Each row below holds a small network's activations on one input, seen along a few directions.
Each table varies a few parts of the input and shows all the possible inputs, shuffled.
Descriptions start from the smaller parts, as in this example, which fits no table here: one of 6 places along a line, together with either a single point or one of 9 places around a ring or (one of 2 separate values, together with one of 8 places around a ring).
Shared parts are said once, and a part with two or three values counts as separate values.
(in the rows, 128 means zero)

Table:
row 1: [127  92 153 107 128 136 117 136 107 161 110 118 126  97  89 104]
row 2: [138 206  96 121  78 111 107  95 198  83 122 150 164 154 169 195]
row 3: [141  92 129 150 167 137 188 181 129 182 121 135 152 123 128 100]
row 4: [116 195 108 112  70  91  74  64 194  70 154 151 128 143 154 188]
row 5: [112 104 144 127 134 136 135 119  73 142  99 110  97 150 109 113]
row 6: [161 218  88 123 110 108  51  52 184  56 180 151 129 133 149 183]
row 7: [123  78 119 106 127 140 141 112  92 146 100 123 100 128 101 108]
row 8: [105  81 137 139 162 140 152 169 118 143 106 134 161 114  97 101]
row 9: [144 244 105 145 121 119  49  57 170  51 185 135 120 158 162 185]
row 10: [130  74 126 145 158 124 167 162 130 176 136 128 144 123 127 107]
row 11: [119 110 168 116 126 135 114 148 101 144 103 105 105 106 102 100]
row 12: [ 96 101 154 139 147 119 136 167 106 123 127 109 132 128  95  88]
row 13: [147  83 115 113 148 160 170 151  94 155  67 124 136 133 128 120]
row 14: [ 83 112 158 153 156 127 139 161 101 126 133 108 131 134  90  96]
row 15: [122  98 136 121 125 130 142 124  87 133  97 112  89 136 106 107]
row 16: [110 214 127 122  66  90  75  70 192  55 150 140 115 153 160 186]
row 17: [108 105 159 162 154 119 155 155 109 161 149 115 113 140 112 101]
row 18: [103  85 138 131 147 117 134 150 109 137 128 120 146 116  92  92]
row 19: [144  77 120 117 127 145 173 157 100 171 131 140 124 107 151 107]
row 20: [158  93 120 118 137 145 191 171  98 170 113 137 136 105 154 108]
row 21: [ 97 226 131 135  77 100  76  67 185  65 155 135 122 167 164 190]
row 22: [120 192  98 122  73 106  85  79 201  83 133 157 150 147 163 193]
row 23: [125  77 138 143 149 116 157 148 131 161 152 122 123 121 107 103]
row 24: [145  99 142 111 150 161 153 171 109 168  79 119 155  99 115 118]
row 25: [156 236 104 133 111 107  53  56 180  41 177 137 110 140 163 178]
row 26: [119 106 148 130 126 134 163 142  81 150 137 113  95 122 141 105]
row 27: [122  88 135 136 170 149 171 183 117 150 101 123 182 122 106  98]
row 28: [137  96 146 123 117 127 160 149  90 142 137 114  94 113 144 105]
row 29: [121  99 160 152 147 108 154 159 122 149 146 113 109 129 110 101]
row 30: [126  89 128 110 139 154 131 154 110 171  98 123 138  99 108 112]
row 31: [105 119 166 124 136 147 114 149  98 160 117 106 112 124  99 100]
row 32: [165 215  75 132 119 122  59  69 188  69 162 157 147 139 160 189]
row 33: [126  74 109 114 139 157 150 132 101 158  85 133 123 128 119 110]
row 34: [140  81 130 113 118 132 163 141  95 155 143 133 105 104 136 103]
row 35: [188 223  71 137 123 133  79  81 183  72 148 148 166 146 168 185]
Q: Changing only one part turns row 32 into row 35. The same change can be made to row 19. Which row results?
A: row 20
Q: What is each input in this table made of?
A: one of 5 places along a line, together with either one of 2 separate values or one of 5 places around a ring
Q: List by row number the other rows that have the place on the line of 5 in common with row 34.
A: row 1, row 4, row 6, row 7, row 18, row 23

Table:
row 36: [116 184 133 170 165 112 105 135 162  77 177 125 132 141 131 131]
row 37: [117  61 139 115 129 118 194 164 110 133 147 140 123 126 143  81]
row 38: [156  79 129 103 131 153 154 122  57 169 140 126  97 115 137  99]
row 39: [ 98 161 133 141 123 102  67  96 167 100 120 113 135 144  88 152]
row 40: [109 182 128 129  81 112  79  85 121 112  87 105  98 135 111 164]
row 41: [225 152  47 101 120 161 164 146 200 141  95 189 236 118 198 181]
row 42: [ 93  70 154 129 162 149 118 147 137 165  91 117 138 127  75 118]
row 43: [110 106 144 184 194 133 169 178 123 167 133 114 146 146 108 108]
row 44: [111 145 134 123  90  86 135 116 160  75 176 143 101 128 162 126]
row 45: [148 158 128 108  98 129  93  73 108 110 173 132  75 125 160 144]
row 46: [124 108 140 104 115 152 128 145  65 158  70 104 129 103  95 104]
Q: What is each input in this table made of?
A: either a single point or (one of 2 separate values, together with one of 5 places around a ring)
